[-1.46  5.01  2.91  0.43  6.45 -3.22 -0.55 -7.66 -0.55 -0.69] -> k_294
[-3.06  7.17  4.08 -1.22  1.14  4.08 -2.64 -3.41  4.08  2.74] -> k_183
[ 2.02  4.06 -3.30  0.63 -1.97  3.04  1.62  3.48  6.04 -0.99] -> k_746
[-0.58  0.04  0.59  0.36  2.74 -1.16 -0.21 -3.21 -2.07 -0.54] -> k_476
[ 0.62 -0.07 -1.55 -0.34 -2.82  1.91  0.18  3.29  0.88 -0.08] -> k_345
[ 0.70 -1.89 -5.14 -0.27 -7.68  2.29 -0.27  8.38  2.20  1.01] -> k_657
[ 4.07  6.37  4.07 -1.79  1.78 -3.07 -2.18 -1.79 -5.70  1.78] -> k_30
howmany k_657: [-0.28] => 0
howmany k_30: [4.07] => 2
howmany k_294: [-0.56] => 0
howmany k_476: [0.36] => 1
howmany k_183: [4.08] => 3

[ 0.47 -0.14  1.15  0.54 -0.29 -0.70  1.45 -2.23 -0.14 -0.70]  k_744
[ 0.08  0.07 -0.16 -0.15  0.31  0.34  0.07  0.30 -0.15  0.23]  k_893
[-0.71 -0.11  1.37 -0.58  0.17 -0.89  1.83 -2.72  0.17  0.55]  k_917
[ 0.74  0.26  2.61  0.87 -1.00 -1.16  4.37 -5.41 -1.22 -3.25]  k_145
[ 0.23  0.05 -0.08  0.24  0.53 -2.26 -0.07  0.16  0.33  0.27]  k_158
[ 0.21  0.39 -2.25 -2.69 -2.25  2.46  0.69  2.25 -1.48 -2.69]  k_563
[ 0.22  0.15 -2.63  0.22  6.88  0.56  0.15  0.55 -1.68  2.44]  k_310
howmany k_563: [-2.25] => 2
howmany k_917: [-0.71] => 1
howmany k_893: [0.34] => 1
howmany k_158: [0.28] => 0
howmany k_158: [0.53] => 1
howmany k_744: [-0.70] => 2
howmany k_310: [0.22] => 2

[ 1.45 -4.01 -4.09 -4.13 -1.46 -1.18 -1.08 -1.88 -0.92 -1.18 -1.56  1.78
 -1.43 -4.11 -1.12 -1.24  0.14 -2.70  1.80 -1.05 -4.72 -0.57 -3.78 -1.54
  1.98 -1.02 -1.48 -4.41 -1.23 -1.52] : k_315
[-0.88 -3.89 -4.34 -4.04  3.21  2.19  1.00 -2.15 -1.33 -1.55  3.10  2.83
  2.94 -4.62 -1.91  2.95  1.05 -2.27  2.86  2.02 -2.66  2.97 -4.33  3.28
  3.09  1.96  3.30 -2.38  2.86  2.90] : k_742
[-1.69 -3.64 -2.42 -3.70 -1.18  0.09  0.76  2.12  2.27  2.87 -1.17  1.47
 -1.21 -3.70  2.96 -0.71 -0.05 -2.49  1.81 -1.06 -3.86 -1.07 -2.57 -0.80
  1.47 -0.66 -0.96 -3.57 -0.70 -3.70] : k_751
[-1.69 -3.64 -2.42 -3.70 -1.18  0.09  0.76  2.12  2.27  2.87 -1.17  1.47
 -1.21 -3.52  2.96 -0.71 -0.05 -2.49  1.45 -1.06 -3.86 -1.07 -2.57 -0.80
  1.47 -0.66 -0.96 -3.57 -0.70 -0.77] : k_21
[-1.12  3.61  3.04  3.75  1.49  0.80  0.02 -0.79 -1.24 -1.46  1.50 -1.95
  1.00  3.54 -1.53  1.28 -0.49  2.21 -1.98  0.57  4.47  0.73  2.92  1.43
 -2.11  0.76  1.24  4.01  1.12  1.19] : k_650
[ 0.97 -6.34 -4.14 -6.30  3.19  3.23  2.59  1.68  2.49  2.97  3.03  3.02
  3.39 -4.58  3.02  3.51 -4.45 -5.70 -2.36  2.14 -3.39  3.02 -3.93  3.51
 -2.42  2.69  3.31 -2.68  3.23  3.50] : k_436
[ 0.98 -2.58 -3.44 -2.75 -1.59 -2.00 -1.46 -1.32 -0.87 -1.21 -1.44  1.73
 -0.79 -2.63 -0.96 -1.77  0.58 -1.51  1.78  0.05 -3.46 -1.16 -2.82 -1.49
  1.92 -0.89 -1.14 -2.91 -1.38 -1.25] : k_497
howmany k_751: [-3.71] => 0
howmany k_436: [3.01] => 0

[ 6.22 -2.35 -2.22 -1.79 -0.66 -0.94 -3.04 -1.05 -3.26] -> k_938
[-0.51  5.41 -4.03  1.51  0.69  6.12  6.78 -1.94  6.12] -> k_905
[-4.02 -1.94 -3.12 -1.65  0.80  0.56 -3.16 -0.48 -3.00] -> k_521
[ 7.17 -5.94  6.29 -4.40 -3.60 -1.71 -0.85 -1.75 -3.08] -> k_812
[ 5.15 -6.37  5.38 -5.32 -0.51 -2.01 -2.97 -0.86 -4.58] -> k_666
[-4.02 -1.94 -3.12 -1.65  0.80  0.56 -4.21 -0.03 -4.02] -> k_758
[ 1.11  3.13 -2.18  4.01 -3.80 -3.63  4.21 -3.80  4.21] -> k_126
[-4.69 -1.56 -4.14  0.08 -0.25 -0.14 -4.18  0.12 -3.89] -> k_667
[ 4.20  5.28 -3.78 -0.29 -0.29 -1.77  5.28 -2.02  6.21] -> k_647
howmany k_905: [-0.51] => 1
howmany k_647: [6.21] => 1
howmany k_647: [-2.02] => 1
howmany k_126: [4.21] => 2

[ 1.03 -2.16  0.07  2.19 -0.48  0.82  2.21  3.20  2.22 -0.97]  k_592
[ 0.98 -7.55 -0.20 -3.10  0.25  5.14 -4.39  0.00 -1.73  0.11]  k_887
[ 1.22 -7.20 -0.18 -1.45  1.27  1.22 -3.19  1.22 -3.11  1.22]  k_244
[ 1.24 -5.37  0.88 -0.99  0.26  2.44 -3.57  0.73  1.65 -0.29]  k_649
[ 0.89 -3.31 -0.85 -1.41  0.77  2.48 -5.03 -2.83  2.00  0.05]  k_883
[ 2.15  0.98  3.47 -2.08 -4.40  3.92 -0.11  3.92  2.22 -6.89]  k_496
[-6.17 -0.23 -1.79 -1.61  0.15  1.77  3.35  1.72  2.19  2.72]  k_381
howmany k_496: [2.22] => 1
howmany k_244: [1.22] => 4

[-1.10  0.72 -7.49  7.80]  k_597
[-3.22 -3.22 -3.22 -3.22]  k_351
[-1.27  0.06 -6.94  6.16]  k_778
[-4.85  2.16  2.96 -0.31]  k_567
[-1.97 -2.67 -3.44 -0.75]  k_199
[ 5.53 -6.42 -3.56 -3.23]  k_864
[-2.57  1.50 -3.32  5.81]  k_956
[-1.32  3.47  4.04 -1.87]  k_211
howmany k_351: [-3.21] => 0
howmany k_351: [-3.22] => 4
howmany k_211: [-1.33] => 0

[2.02 2.02 2.02 2.02 2.02] -> k_153
[ 3.73  3.72 -0.35  1.60 -0.35] -> k_827
[3.99 4.37 2.01 2.02 5.09] -> k_760
[-3.00  4.45 -3.00 -3.00 -6.86] -> k_49
howmany k_153: [2.02] => 5
howmany k_153: [2.01] => 0
howmany k_827: [3.72] => 1
howmany k_153: [2.03] => 0
howmany k_49: [-3.00] => 3

[ 1.51  2.16 -0.42  1.62  0.00  1.32 -4.53  0.71  0.30  0.51  8.12  0.00
 -2.37 -0.75 -1.52  2.56  5.82 -1.30 -1.82  1.57  4.23 -1.17  0.00  2.33
  1.66  0.00]  k_794
[ 3.54  0.00 -5.49 -5.91 -0.80  2.38  1.01  0.00  0.00  0.10  0.00 -1.31
  0.00 -1.54 -4.70  0.00 -6.50  0.00  0.00  1.05  0.00 -0.99 -1.14  1.70
 -0.55 -0.55]  k_910
[ 0.00  0.00  0.29 -1.23 -2.50 -1.76  2.22 -4.56  0.00  0.00 -4.56  0.00
  2.93  0.30  3.61  0.11 -4.01  1.18  1.86 -1.18 -2.78 -1.46  5.93 -5.75
  0.00 -1.17]  k_802
[ 3.54  0.00 -5.49 -5.91 -0.80  2.38  1.01  0.00  0.00  0.10  0.00 -1.31
  0.00 -1.54 -4.70  0.10 -6.50  0.00 -4.00  0.00  0.00 -0.99 -5.91  0.10
 -0.55 -0.55]  k_628
howmany k_910: [1.05] => 1
howmany k_628: [0.10] => 3

[ 2.38  3.97 -2.66  1.80 -2.22  3.63  0.61 -0.46 -2.46 -1.38  2.02 -3.63
  3.01 -0.76  3.20  3.25 -3.92  4.77 -3.55 -0.83  0.21  2.28  6.61  2.36
  5.92 -2.53 -4.73 -1.16 -5.03 -6.00  2.33 -3.91  1.38  1.48 -1.07 -0.71
 -3.51  3.76  3.18 -2.66  2.49 -1.76  4.25  0.00 -0.14 -0.56 -2.43 -0.80] : k_834
[ 1.13 -1.69  0.61 -1.00 -2.54  1.07  0.80 -1.25 -1.13  1.54  0.53 -0.43
  5.13  1.07  6.65  3.51 -1.25  3.45 -6.90 -5.21  1.26  5.20  4.03  2.43
  5.13 -3.60 -2.08 -1.71 -3.42 -4.45 -0.03 -4.07 -0.24 -1.96 -1.04 -0.65
  0.02 -0.23  5.79 -0.77  1.29 -3.89  0.05  0.68 -1.69 -0.59  0.15  0.23] : k_479
[-0.69  3.75  1.36 -0.18 -3.03  1.54 -1.00 -0.69 -1.58 -0.01 -1.18 -1.19
 -3.83 -0.05 -0.85  2.30 -0.56  3.77  3.22  0.74 -4.53 -0.69  3.60  3.05
  2.77  1.21 -0.12 -0.23 -0.27 -3.08  1.33  0.15  0.33  3.00 -3.81 -2.24
  3.75  2.30  1.55  0.74 -0.99  0.28  2.12  1.04  0.78 -1.17 -1.19 -0.81] : k_299
howmany k_479: [-0.24] => 1
howmany k_299: [-1.19] => 2
howmany k_299: [3.75] => 2
howmany k_299: [-0.70] => 0

[ 0.65 -4.63  1.91 -2.00  3.95 -0.91 -0.27 -1.28  3.01 -4.85  0.07 -0.14
  2.90  5.23 -2.15 -1.95 -1.56  0.51 -0.94  5.48 -1.25 -0.43  2.11  3.02
 -7.61 -1.23 -2.07  3.44  3.68  6.93  0.06  0.49  2.46  3.65] : k_166
[ 0.94 -0.12  1.16 -2.10  2.68 -1.49  1.22 -0.70  2.54 -0.12 -1.81 -0.12
  2.05  1.82 -1.00 -2.15 -1.25  0.67 -1.20  1.89 -0.55  0.50  2.45  1.50
 -5.26 -0.32 -1.67 -0.12 -0.32  4.89  1.50  0.07  0.75  3.05] : k_307
[ 0.38  5.26  2.60 -3.18  0.86 -5.11 -6.80 -0.09 -1.55 -3.80 -4.31 -2.89
  2.03  3.42 -3.94 -0.09  1.27 -0.14 -0.58  3.02  1.13  2.91 -0.81  3.82
 -0.83  2.91  3.42  2.53  3.42  6.74 -2.08  0.61  0.97 -2.51] : k_69
[ 0.94 -2.17  1.16 -2.10  2.68 -1.49  1.22 -0.70  2.54 -3.15 -1.81 -0.12
  2.05  1.82 -1.00 -2.15 -1.25  0.67 -1.20  1.89 -0.55  0.50  2.45  1.50
 -5.26 -0.32 -1.67 -1.34  0.66 -1.86  0.20 -0.24 -0.33 -0.37] : k_58
howmany k_307: [-1.49] => 1
howmany k_307: [-0.12] => 4
howmany k_69: [2.90] => 0

[ 3.21 -2.49 -0.47  5.25 -0.48  5.06  3.20] -> k_895
[-2.48  3.21 -4.40 -4.40 -0.39 -2.48 -4.40] -> k_695
[ 3.21 -2.49 -2.49  3.21 -2.49  5.25 -2.49] -> k_24
howmany k_24: [-2.49] => 4
howmany k_695: [-2.48] => 2
howmany k_24: [-2.48] => 0
howmany k_695: [-4.40] => 3
howmany k_895: [-2.49] => 1
asked: [ 3.21 -2.49 -0.47  5.25 -0.48  5.06  3.20] => k_895
howmany k_695: [-2.47] => 0

[-2.14 -2.14 -3.92 -2.15  1.03  5.63  0.21]  k_494
[ 2.64 -0.97 -1.61  2.55 -2.03 -0.32 -3.01]  k_507
[ 4.21  2.59  4.21 -4.69  2.78 -0.89 -1.84]  k_319
[ 0.80  1.97  0.48 -2.05  0.12 -1.91 -1.48]  k_96
[-1.80 -2.14 -3.92  4.73 -2.13 -6.24 -1.06]  k_301
[-3.06 -3.06 -3.06 -3.06  8.27  2.08  2.08]  k_440
[ 2.84  2.84  2.26  8.28  2.10  2.58 -1.25]  k_829
[ 2.84  2.84  2.26 -3.05  2.10 -1.81 -1.25]  k_530
howmany k_507: [2.64] => 1
howmany k_494: [-2.14] => 2
howmany k_440: [-3.05] => 0
howmany k_319: [2.59] => 1
howmany k_440: [8.27] => 1
howmany k_507: [-1.61] => 1

[ 5.40  5.35  5.35  5.40 -6.17  5.40  1.92] -> k_763
[ 1.93  0.44  5.41 -6.17 -6.17 -6.17  0.44] -> k_40
[ 1.93  1.93  1.92  1.93 -6.17 -6.17  1.93] -> k_257
howmany k_257: [1.92] => 1
howmany k_40: [1.93] => 1
howmany k_763: [5.35] => 2
howmany k_40: [-6.17] => 3
howmany k_763: [5.41] => 0
howmany k_763: [5.39] => 0

[ 6.75  6.76 -1.70  6.75  6.75]  k_543
[ 6.75 -0.97 -1.70 -0.97  6.75]  k_382
[-1.70 -1.70 -1.69  1.19 -0.96]  k_495
howmany k_543: [6.76] => 1
howmany k_543: [6.75] => 3
howmany k_495: [-1.70] => 2
howmany k_382: [-0.97] => 2
howmany k_543: [-1.70] => 1

